[[ -9   7 -18  -2  -5  -1  -2  -9]
 [  0  -4  -3  -7  -4  -3  -8   2]
 [-11  18  -9  19   2   4  20 -16]
 [  4  -2  15   6   4   0   7   4]
 [-20  16 -39  -1 -10   0  -3 -19]
 [-10   8 -16   2  -4   0   2 -10]
 [ -2  -4  -5  -8  -4  -3  -8   2]
 [ 19 -15  41   4  11  -1   6  18]
 [-11  -2 -36 -26 -15  -6 -28  -5]
 [ 15 -14  30  -3   7  -3  -1  17]
 [ -1  -2  -3  -4  -3  -2  -4   1]
 [ -7  17   1  23   5   6  24 -12]] Answer: -12

[[-18   7   8  -3   2 -16  13  -8  14 -16   2 -15 -15  13   7]
 [-26   3 -46  27   6 -34  10 -40  18 -29 -44 -30 -24  15   6]
 [  8 -16   0   2 -18  16 -18  22 -24  12  -1  15  10 -21  13]
 [-25  13   5   0   8 -26  22 -18  24 -24  -2 -23 -22  22   9]
 [-18   3 -21  26  -1 -14  10  -8   8 -13 -22  -9 -10  10  28]
 [ 14 -19  17 -25 -22  17 -26  20 -28  13  18  13   6 -28 -16]] Answer: -16

[[ -4   9 -21  17  -3  14 -19 -19]
 [-11  14   6  -6  15   0  21  43]
 [ 23 -18   4 -14 -25 -12  -9  -5]
 [  7  -1  17 -18  -8 -19  15  23]
 [-21  36 -24  13  20  21   6  39]
 [ 18 -21  -6   5 -26  -3 -19 -38]] Answer: -38

[[-15 -23  17  14 -26 -21 -15  12 -10   7  12 -18  24 -15]
 [ -1  -6  14   1   0 -19 -17  10   4  -9   7 -20  17 -16]
 [ 18  18  -7 -13  32  13  12 -10  14 -19 -18  16 -12  25]
 [-10 -10   1 -11  -9  -3   4  -4 -13 -18   2 -13  -2 -23]
 [ 15  13  21  -1  20 -20 -15  14  23 -11   8 -14  21  -3]
 [-25 -23  -7  28 -36   5   0  -6 -32  26  -5   2  -1   3]] Answer: 3

[[ 20   0   9  23  16  15  11  11]
 [-39   0 -15 -14   0  -7 -17  -3]
 [ 11  12   2  12  -5  -6  -2  -5]
 [-21 -19 -10 -19 -14  -5  -7  -2]
 [-14  -7   4 -34   9   3   9   4]
 [ -8   3  -9   5 -14 -14 -13 -13]
 [ -6  -3   4 -26  12  10   7   6]] Answer: 6
---
[  7 -11 -47  -6  47  14   0] => -6, 47

[[ 22  34  18  -1  -4  22  29]
 [ 16   4  17  29 -28  -8  -2]
 [ 30   7  26  21 -22  -3   3]] => 29, 34

[ 17  41 -26  22  13 -28 -17] => 22, 41

[-47   7   6  36   4 -18  32] => 36, 36

[ 37 -33  26 -11  14 -15 -21] => -11, 37

[[ -5   2  -3  -5  -7  -1  -5]
 [-27  11 -19 -28 -41  -7 -28]
 [  5  -2   4   5   8   1   6]] => -28, 11

[[ 27 -34  26  -9   2]
 [ -1 -34 -30  28  31]
 [-26   9  -7 -12  24]] => -30, 31
---
[[-17, 8, -43, 22], [3, -36, 14, -1], [-15, -6, 10, 5]] ans = 22, -15
[[14, -17, -11, 43, -37, 11], [0, 8, 1, -14, 10, -2]] ans = 11, 0
[[39, -16, 42, 17, -14, -20], [2, -38, -17, -26, 33, -7]] ans = -20, 2
[-40, 46, 45, 33, -27, -32] ans = -32, -40
[-12, 27, 12, -12, -43, 4, 14] ans = 14, -12
[-3, 40, 8, -27] ans = -27, -3
[[3, -23, -2, -16, -13, 20], [1, -17, -24, 14, 37, 2], [-18, 9, 23, -18, -8, 5]] ans = 20, -18
[[3, -3, 0, -7, 4, 1], [-46, -31, -40, 11, 4, -3]] ans = 1, -46
[35, -31, -47, 1, 40, 16] ans = 16, 35
---
Q:
[[196   1  63 118 118  84]
 [ 67 121  96  31  26 165]
 [ 63 144 130  18 132  80]]
A: 118

Q: [498 613 456 778 226 551]
A: 778

Q: [ 77  18  25 129 216 104]
A: 129

Q:
[[ 44   8 -37 -30 -43  11]
 [ 39 -26 -24 -21 -44  -8]]
A: -30

Q: [156  47  83 110 148 245]
A: 110

Q: [1 8 4 1 3 4]
A: 1

Q: [ 96  67  66  61 179 224]
A: 61

Q:
[[30 30 37 41 64 60]
 [49 49 69 62 21 75]
 [67 67 53 62 55 79]]
A: 41

Q: [  5 -32  -6 -49 -12  42]
A: -49
---
[ 10  15 -31 -36   6 -16  14] => -36
[-14 -16  35  29  -1  23  -6] => 29
[ 15 -29  42  16  17 -29 -32] => 16
[ -3  45  29  34 -12  26  17] => 34
[-22 -37  35 -24 -27  37 -14] => -24
[-40  18 -43 -25 -33  30  -5] => -25
---
[[ 35  -6  16  22   9  44  20]
 [-16  12  -3   3  14 -23  -9]] ==> 16

[ 13  16 -41   5] ==> -41

[[28  4 15 39 12]
 [ 3  9 13  7  2]] ==> 15

[ 40  23  -5  24 -22] ==> -5

[[ 31  30  21  30]
 [  2 -28 -38 -32]
 [  4 -38 -41 -34]] ==> 21

[ 13  17 -32   6 -30  34] ==> -32
